Here are a small network's activations along a few directions, averaged over the inputs that share one value of a field.
Values that are neighbours, or in one group, have similar rows; names and order tell nothing.
(in the rows, 500 means zero)
Random noise pushes rows far along 8 fixed directions. That doesn't count. These rows show it; they differ only by the noise:
[682 464 468 536 222 416 518 496 402 391 362 295 628 241 602 714 857 641
 382]
[660 485 524 590 559 327 556 536 654 360 426 451 458 638 589 544 504 503
 375]
[396 468 629 544 804 518 615 579 350 383 534 389 465 614 293 504 338 394
 483]
[511 528 681 458 608 470 605 517 509 567 402 481 476 568 747 354 572 432
 434]
[651 441 341 362 409 462 461 203 602 646 414 640 512 683 580 404 372 418
 637]
[552 523 339 425 484 285 400 459 731 202 522 577 366 625 456 691 279 534
 278]
[721 437 535 589 499 452 747 357 415 495 333 289 529 556 588 530 640 492
 540]
[448 493 538 485 395 574 476 633 349 430 483 406 492 321 439 614 555 581
 407]
[243 450 648 396 414 698 458 732 252 612 472 427 607 254 357 455 649 400
 527]
[655 441 465 483 652 387 357 289 429 559 515 572 707 613 514 431 495 454
 609]


SOM, 12 values:
sedap: [341 537 333 455 622 289 547 295 708 164 510 526 458 679 143 670 274 376
 443]
batu: [521 565 334 405 488 578 656  13 319 588 487 415 588 314 609 544 640 502
 654]
nor: [386 535 448 502 637 561 721 369 302 452 469 374 379 455 485 480 463 441
 535]
zel: [811 537 601 839 473 531 684 490 453 496 490 373 472 468 565 594 493 785
 514]
dobob: [642 464 534 477 530 451 742 556 724 539 460 373 315 688 615 484 582 447
 477]
tiro: [406 475 331 422 238 401 417 547 542 332 416 487 486 335 460 638 639 529
 361]
situ: [586 516 540 482 656 276 548 428 594 383 472 465 504 631 609 478 530 450
 416]
vug: [415 609 484 236 442 521 364 355 586 524 697 711 499 468 597 526 402 554
 399]
nipe: [712 628 485 763 645 596 655 273 402 579 496 444 423 598 719 460 394 716
 640]
fazi: [683 451 501 503 515 343 466 380 606 708 460 580 656 696 617 376 607 434
 706]
gamo: [135 468 603 553 708 607 325 891 486 558 669 574 581 354 336 314 608 266
 544]
gibu: [541 530 466 536 422 328 323 565 797 340 617 651 549 600 546 604 490 571
 358]
The values of SOM form a 2 by 6 grid.
Fewest steps between batu and dobob? -> 6
A value of SOM combines one of 2 hidden first parts with one of 6 second parts; all combinations occur once.
Changing only the second part turns zel into sedap. situ has the same second part as zel; what does that change turn situ into? -> tiro
Changing only the second part turns fazi into gamo. gibu has the same second part as fazi; what does that change turn gibu into? -> batu

MUGEN, 12 values:
bol: [366 448 517 605 620 648 431 733 219 408 650 391 513 385 136 598 391 559
 515]
ton: [403 470 493 369 520 309 459 544 680 298 514 527 481 615 374 583 406 373
 340]
bazam: [591 453 471 641 430 387 389 585 491 429 482 446 617 459 438 574 620 528
 487]
nago: [621 505 372 502 696 462 380 165 422 604 604 617 628 616 501 435 385 521
 665]
nosib: [513 491 494 531 394 493 741 548 667 448 323 388 353 544 551 525 548 422
 464]
vilo: [349 568 561 489 605 651 517 469 391 571 584 549 522 467 474 439 437 493
 563]
vik: [482 486 463 588 581 570 542 407 432 568 550 473 573 513 377 504 465 466
 654]
vig: [460 466 533 506 558 416 431 704 707 457 508 616 404 659 416 450 374 412
 441]
bivag: [416 482 673 438 487 566 506 635 469 635 437 528 546 472 597 343 610 444
 526]
dab: [548 487 525 577 445 492 532 482 313 462 478 325 743 250 516 589 867 521
 509]
tagu: [537 485 531 452 521 538 330 555 454 611 580 614 510 546 495 438 385 563
 548]
sogal: [741 386 431 643 405 496 589 425 615 680 375 464 566 594 545 374 638 428
 697]
A value of MUGEN combines one of 2 hidden first parts with one of 6 second parts; all combinations occur once.
Changing only the second part turns ton into nosib. tagu has the same second part as ton; what does that change turn tagu into? -> sogal
Changing only the second part turns bivag into vilo. vig has the same second part as bivag; what does that change turn vig into? -> vik

VAD, 12 values:
fanag: [339 489 814 389 550 502 538 626 240 615 429 359 672 354 486 468 700 464
 545]
vek: [622 349 686 574 468 688 835 434 281 632 353 310 483 575 420 423 515 476
 666]
kadi: [522 543 385 481 358 517 521 488 741 615 569 638 411 648 544 406 420 472
 664]
gatuz: [408 436 548 571 455 679 624 803 302 574 486 301 375 502 252 508 522 433
 648]
ruvi: [553 720 842 565 844 630 795 269  42 395 627 345 485 367 919 494 484 750
 305]
rero: [758 304 412 899 545 559 239 628 371 614 587 617 545 600 277 401 299 630
 680]
ruzo: [199 662 367 352 395 708 607 305 502 588 487 650 186 437 584 509 219 591
 535]
tinos: [585 335 567 428 523 478 388 568 444 708 453 523 795 502 586 342 882 363
 611]
toge: [712 541 515 646 650 157 432 395 754 267 599 479 686 684 494 722 547 591
 376]
buren: [539 604 346 555 434 313 179 530 563 277 561 622 769 177 650 606 753 589
 239]
leto: [643 557 502 531 589 314 403 470 557 494 329 409 550 489 648 419 668 528
 405]
riv: [721 504 478 464 585 469 274 328 532 673 557 600 680 407 836 381 716 548
 558]
A value of VAD combines one of 4 hidden first parts with one of 3 second parts; all combinations occur once.
Changing only the second part turns riv into buren. kadi has the same second part as riv; what does that change turn kadi into? -> ruzo
Changing only the second part turns gatuz into leto. tinos has the same second part as gatuz; what does that change turn tinos into? -> rero
